Here are a small network's activations along a few directions, averaged over the inputs that share one value of a field.
Related values have similar rows: they may be neighbours, one step apart, or belong to one group.
(in the rows, 500 means zero)
Random noise pushes rows far along 18 fixed directions. That doesn't count. These rows show it; they differ only by the noise:
[643 364 529 575 572 510 511 537 621 410 578 810 573 590 406 396 436 588
 460 610 511 459 586 437 490 442 628 413 415]
[387 299 698 510 589 498 307 400 422 537 478 355 348 585 699 537 515 449
 686 612 403 449 614 457 405 379 538 488 445]
[542 698 526 372 474 468 496 498 452 592 382 512 419 578 618 680 373 440
 431 485 528 480 529 558 654 429 492 400 487]
[727 551 381 492 630 489 664 517 596 365 543 624 607 561 478 356 511 522
 571 377 723 575 588 616 688 608 511 517 593]
[594 623 358 454 498 594 409 610 475 690 567 700 702 313 417 421 425 559
 256 492 526 649 443 732 495 383 734 341 391]
[645 425 529 640 534 673 468 474 420 736 566 507 551 446 717 363 450 406
 686 506 427 472 408 572 532 442 477 606 496]
[554 410 602 440 486 430 580 361 670 549 630 463 323 459 650 337 588 544
 523 471 591 506 431 538 535 701 533 372 458]
[374 579 363 222 364 305 375 539 457 438 560 295 576 465 523 465 366 537
 494 474 427 577 481 632 332 402 428 637 475]
[552 253 687 550 604 568 535 613 566 444 694 751 303 563 714 443 629 406
 601 534 627 565 528 317 668 735 533 547 555]
[506 375 523 733 532 729 679 506 496 581 501 526 443 568 605 411 636 380
 690 518 584 447 655 374 530 598 494 588 520]
[485 392 529 503 600 440 598 549 600 373 501 503 266 489  94 513 645 651
 335 542 445 506 613 555 307 553 598 330 561]
[350 645 472 432 257 445 561 512 611 389 660 474 451 482 801 518 345 366
 517 591 475 384 535 548 545 646 584 623 495]
[402 601 623 425 502 381 512 608 569 578 505 674 579 602 496 579 444 480
 433 544 406 596 517 389 461 543 651 400 405]
[477 365 525 553 480 310 505 526 542 617 504 568 683 636 756 343 653 557
 568 466 592 443 328 412 764 632 476 590 564]
[580 447 388 517 533 663 722 463 546 306 633 427 321 484 559 449 531 424
 638 463 681 427 664 432 464 590 359 499 593]
[412 433 538 546 609 466 531 294 492 434 453 408 374 659 603 492 502 474
 631 500 548 464 568 499 509 458 514 488 536]
[309 669 414 453 525 638 540 689 390 621 595 633 549 311 497 638 586 376
 278 481 559 634 490 470 502 557 628 353 510]
[487 432 424 672 516 486 552 499 448 556 298 477 405 607 416 625 592 585
 314 512 587 292 517 523 668 472 595 455 655]
[643 332 517 606 641 462 638 431 602 484 648 562 300 548 364 354 477 598
 516 465 423 515 326 570 387 572 538 497 657]
[686 509 455 284 579 366 608 438 537 619 509 454 687 473 457 333 541 596
 566 396 595 488 476 409 460 485 217 371 393]


C, 10 values:
c7: [367 531 328 481 548 524 458 624 451 405 607 494 722 342 481 492 639 548
 404 675 506 344 653 612 427 310 528 266 517]
c2: [368 515 486 495 573 450 428 531 372 588 584 581 669 359 689 623 441 407
 382 604 489 291 417 508 608 438 527 548 616]
c3: [667 437 356 517 368 495 273 434 487 569 420 507 824 613 781 500 357 686
 455 380 730 459 233 293 694 235 414 314 387]
c5: [519 424 439 408 545 321 519 365 508 487 576 641 543 488 407 295 441 596
 401 521 512 526 322 540 525 498 394 635 435]
c6: [419 600 529 270 305 432 425 419 480 668 408 425 326 543 579 639 346 551
 366 359 569 761 303 485 453 452 510 484 437]
c10: [244 319 477 502 445 395 554 451 599 417 670 501 561 712 760 412 512 544
 581 590 598 540 499 232 338 539 524 423 497]
c8: [550 336 557 534 292 642 382 399 591 414 506 441 398 419 413 338 561 608
 627 681 375 401 610 559 279 347 430 480 312]
c9: [443 526 506 376 524 583 457 635 372 441 459 333 224 627 653 666 561 484
 594 576 477 651 675 521 410 294 377 325 598]
c1: [573 489 483 406 374 514 371 833 598 260 508 407 435 508 293 451 595 595
 632 598 399 645 808 782 335 431 576 568 527]
c4: [506 419 616 585 529 381 278 593 516 362 597 420 435 336 577 686 391 563
 390 760 229 153 402 650 495 415 614 390 671]
The values of C form a 2 by 5 grid.
- Name the neighbours of c5, in listed order. => c7, c9, c4
- Name the neighbours of c8, in listed order. => c6, c1
Each value of C is a pair of two hidden parts, and every pair occurs once (2 first parts, 5 second parts).
- c5 and c1 share the first part; c5 and c4 share the second. Which value has the first part of c4 and the second part of c1? => c2
- c8 and c7 share the first part; c8 and c6 share the second. Which value has the first part of c6 and the second part of c7? => c3

U, 10 values:
u2: [424 482 718 447 370 612 156 469 386 404 422 273 334 297 710 617 685 400
 618 563 380 453 497 548 646 472 387 460 397]
u10: [264 570 320 316 366 405 467 516 473 345 607 468 555 410 545 544 429 469
 315 551 615 413 588 459 471 491 466 545 419]
u3: [369 605 468 591 390 563 553 793 424 628 434 749 586 614 617 543 775 460
 468 564 513 567 420 388 791 536 406 450 555]
u8: [564 468 567 556 454 438 574 186 642 358 508 529 368 504 569 467 481 573
 456 564 534 288 375 479 623 555 434 368 471]
u4: [500 575 169 583 538 648 850 484 477 406 735 641 561 524 661 369 351 366
 598 559 666 346 614 694 546 489 465 710 736]
u9: [334 378 769 593 498 330 595 476 680 553 582 393 405 400 440 440 647 492
 486 722 258 244 647 439 317 784 629 463 424]
u7: [665 596 582 465 642 465 811 539 661 315 420 530 343 734 383 703 425 484
 563 513 595 352 816 386 507 534 450 266 637]
u6: [530 380 670 531 635 403 658 436 552 898 362 510 492 678 602 452 659 622
 550 526 518 451 420 297 485 457 431 153 495]
u5: [329 552 587 514 700 549 408 145 403 371 508 318 294 289 457 646 506 356
 460 428 504 461 495 568 443 552 602 489 506]
u1: [481 656 649 244 601 262 664 375 619 637 346 485 579 661 392 565 488 542
 479 446 551 530 631 293 402 529 423 211 263]
Each value of U is a pair of two hidden parts, and every pair occurs once (2 first parts, 5 second parts).
- u2 and u9 share the first part; u2 and u5 share the second. Which value has the first part of u5 and the second part of u9? => u10
- u7 and u4 share the first part; u7 and u6 share the second. Which value has the first part of u6 and the second part of u4? => u8
